Here are a small network's activations along a few directions, averaged over the inputs that share one value of a field.
Related values have similar rows: they may be neighbours, one step apart, or belong to one group.
In the rows, 500 means zero.
Random noise pushes rows far along 12 fixed directions. That doesn't count. These rows show it; they differ only by the noise:
[288 407 534 595 626 537 622 588 476 501 304 536 485 376 517 578 742 512
 548 560 486 500 363]
[522 396 566 598 504 738 508 485 328 362 725 431 766 573 430  62 461 464
 498 695 151 493 541]
[676 356 557 519 333 567 474 398 487 506 642 429 528 562 357 347 471 400
 388 586 380 492 590]
[558 406 503 592 688 520 557 494 652 561 574 262 515 580 537 565 430 457
 612 447 700 536 539]
[627 582 505 491 386 416 500 493 558 501 544 558 365 389 468 594 527 464
 464 429 335 539 544]
[536 589 394 515 395 544 441 534 564 557 513 543 491 590 617 448 374 497
 352 511 507 433 533]
[687 418 516 506 426 582 170 453 536 410 535 491 439 654 375 529 516 406
 409 566 589 736 610]
[499 399 600 334 487 489 418 852 441 384 471 358 515 505 455 432 634 636
 612 457  13 594 669]
[490 669 397 763 401 646 411 503 552 410 686 620 406 583 601 459 372 358
 492 363 311 665 738]
[414 577 496 763 424 476 466 695 560 533 519 607 362 670 456 743 633 532
 810 296 547 868 768]
[609 651 548 555 755 640 578 585 454 665 541 484 646 416 443 598 440 681
 600 451 585 605 609]
[611 556 435 669 620 509 282 645 855 513 505 331 337 301 686 579 558 409
 439 562 532 633 429]
[313 528 447 604 535 436 724 516 549 491 406 553 528 491 635 489 599 515
 511 607 497 357 255]
[433 649 361 409 607 482 322 561 534 224 479 531 562 696 738 395 404 522
 443 611 427 486 311]


Field Dun:
y4: [409 674 440 381 543 432 489 499 518 325 382 603 305 549 590 744 430 476
 438 258 420 521 577]
y6: [487 557 553 656 413 402 702 487 672 493 711 397 545 482 546 415 462 540
 557 605 321 412 466]
y7: [475 562 559 505 479 335 616 569 578 441 548 450 569 571 515 509 575 609
 623 598 361 497 448]
y8: [326 547 444 278 663 539 205 558 215 274 350 663 472 333 588 448 572 469
 562 399 394 547 418]
y12: [463 518 374 499 345 417 460 712 649 475 475 402 317 553 668 571 423 464
 460 320 263 489 678]
y1: [372 551 413 493 620 481 475 382 453 388 422 625 447 451 622 543 505 389
 521 461 636 466 295]
y5: [561 524 580 576 379 439 468 443 494 631 576 597 468 230 383 430 626 499
 650 518 577 587 481]
y3: [517 546 478 303 546 290 460 581 439 500 442 521 410 287 535 560 544 538
 694 324 480 482 389]
y11: [519 288 572 366 397 461 429 683 403 494 356 410 610 465 358 322 730 610
 435 768 334 475 343]
y9: [537 559 596 564 470 442 448 489 555 399 573 561 592 589 361 518 571 623
 523 710 524 664 471]
y10: [496 439 609 549 617 522 536 674 526 437 450 336 652 378 460 331 700 624
 472 791 302 490 320]
y13: [308 433 556 695 592 624 663 478 455 670 516 485 792 500 535 246 557 616
 633 798 804 403 280]
y2: [386 451 520 394 510 601 507 565 399 514 369 502 654 905 447 564 433 658
 460 532 674 510 622]
y14: [482 547 493 550 502 412 264 367 551 209 546 566 518 655 497 419 591 439
 529 732 601 670 297]
The values of Dun form a line.
A walk along Dun starts at y12 and steps to its neighbour y11. Put y8, y3, y9, y14 in the order it reaches them.
> y3, y8, y14, y9
Which values are neighbours of y13? Give them in the order they are listed.
> y6, y5
Which values are neighbours of y4? Give them in the order they are listed.
> y10, y2

Field Mefir:
t5: [424 465 600 936 444 510 777 502 675 601 573 418 490 420 401 566 632 460
 566 681 517 571 460]
t6: [585 460 447 826 389 594 592 362 786 672 456 452 373 599 410 677 501 410
 313 604 845 633 503]
t13: [564 445 390 623 384 687 253 597 769 547 417 363 380 548 697 389 471 310
  40 658 445 399 525]
t10: [280 430 453 711 591 664 653 464 624 544 398 475 446 578 579 610 429 420
 222 492 615 442 638]
t12: [474 611 461 490 448 499 460 705 642 709 466 551 447 320 681 497 422 610
 408 451 469 415 571]
t9: [486 500 443 377 530 489 463 682 212 799 548 553 682 393 470 385 350 701
 801 262 678 421 665]
t17: [456 519 484 496 410 360 353 472 643 502 532 483 404 460 621 458 569 416
 600 512 680 485 349]
t7: [605 642 516 597 585 676 289 404 420 496 655 551 524 272 441 366 442 459
 477 487 440 638 660]
t3: [392 489 393 591 412 559 469 549 615 449 530 564 474 730 679 482 355 415
 460 444 438 464 585]
t15: [566 562 413 673 671 587 459 423 583 572 610 384 493 238 587 487 400 323
 526 437 585 530 542]
t16: [601 555 511 614 293 764 599 420 484 763 460 684 557 245 499 332 475 500
  59 785 352 304 419]
t1: [352 346 550 804 663 768 650 459 460 445 593 459 595 520 408 359 504 382
 573 477 543 619 593]
t18: [350 191 603 429 315 403 482 568 438 561 337 507 403 484 434 433 837 429
 664 528 545 475 411]
t11: [623 763 397 772 234 437 552 420 594 436 741 658 425 644 554 503 461 452
 483 551 336 624 466]
t4: [453 471 626 554 463 372 798 356 537 369 583 460 528 627 399 651 624 528
 617 579 335 524 460]
t8: [314 676 393 563 592 670 575 546 377 446 479 602 542 545 655 376 337 511
 556 278 437 462 633]
t2: [477 467 457 517 485 623 584 604 439 715 460 395 653 680 505 384 381 603
 407 519 625 357 688]
t14: [638 411 435 217 572 414 388 382 409 559 481 477 448 305 544 534 434 419
 460 358 617 301 385]
Each value of Mefir is a pair of two hidden parts, and every pair occurs once (3 first parts, 6 second parts).
Changing only the second part turns t14 into t3. t13 has the same second part as t14; what does that change turn t13 into?
> t18
Changing only the second part turns t9 into t10. t2 has the same second part as t9; what does that change turn t2 into?
> t7
Changing only the second part turns t1 into t12. t8 has the same second part as t1; what does that change turn t8 into?
> t17

Field Sab:
g8: [550 677 509 415 574 429 434 499 511 496 585 541 550 535 518 552 410 621
 651 443 618 575 505]
g7: [511 554 471 464 462 508 485 479 506 345 553 504 442 605 517 557 387 454
 421 385 284 524 654]
g4: [702 607 552 505 579 509 656 603 640 634 542 349 521 465 468 647 434 641
 366 524 365 466 600]
g3: [542 406 503 698 587 714 436 463 556 508 655 338 459 374 505 394 399 293
 485 381 443 576 722]
g11: [430 489 474 613 314 394 358 668 601 575 561 498 422 340 584 335 631 484
 717 513 486 578 463]
g13: [410 485 567 700 762 673 675 445 528 597 486 453 601 376 461 585 523 539
 514 557 672 535 503]
g12: [440 308 475 627 413 454 561 424 529 551 520 452 399 458 502 467 558 310
 556 440 586 452 461]
g1: [469 451 508 588 850 520 371 689 581 455 479 310 652 378 626 360 680 550
 759 706 650 635 180]
g9: [557 493 471 350 515 565 320 260 427 310 636 524 304 527 497 584 227 275
 443 151 438 542 813]
g2: [505 623 438 657 629 601 320 662 561 288 614 453 577 711 608 395 447 522
 604 539 358 740 557]
g5: [451 523 528 739 448 685 540 746 565 656 427 501 557 470 492 461 643 611
 403 639 382 579 613]
g10: [530 561 420 563 168 474 559 544 621 584 633 463 590 940 576 335 281 571
 386 586 480 390 663]
g14: [653 629 459 449 538 618 275 487 439 462 449 643 570 595 464 554 472 567
 367 625 605 634 456]
g6: [439 480 491 642 493 738 426 645 461 698 519 492 495 488 492 506 425 505
 500 330 505 591 882]
The values of Sab form a line.
A walk along Sab starts at g14 and steps to its neighbour g1. Put g3, g11, g13, g10 in the order it reaches them.
> g3, g10, g11, g13
Fewest steps between g6 and g4?
> 4
Which values are neighbours of g8? Give them in the order they are listed.
> g9
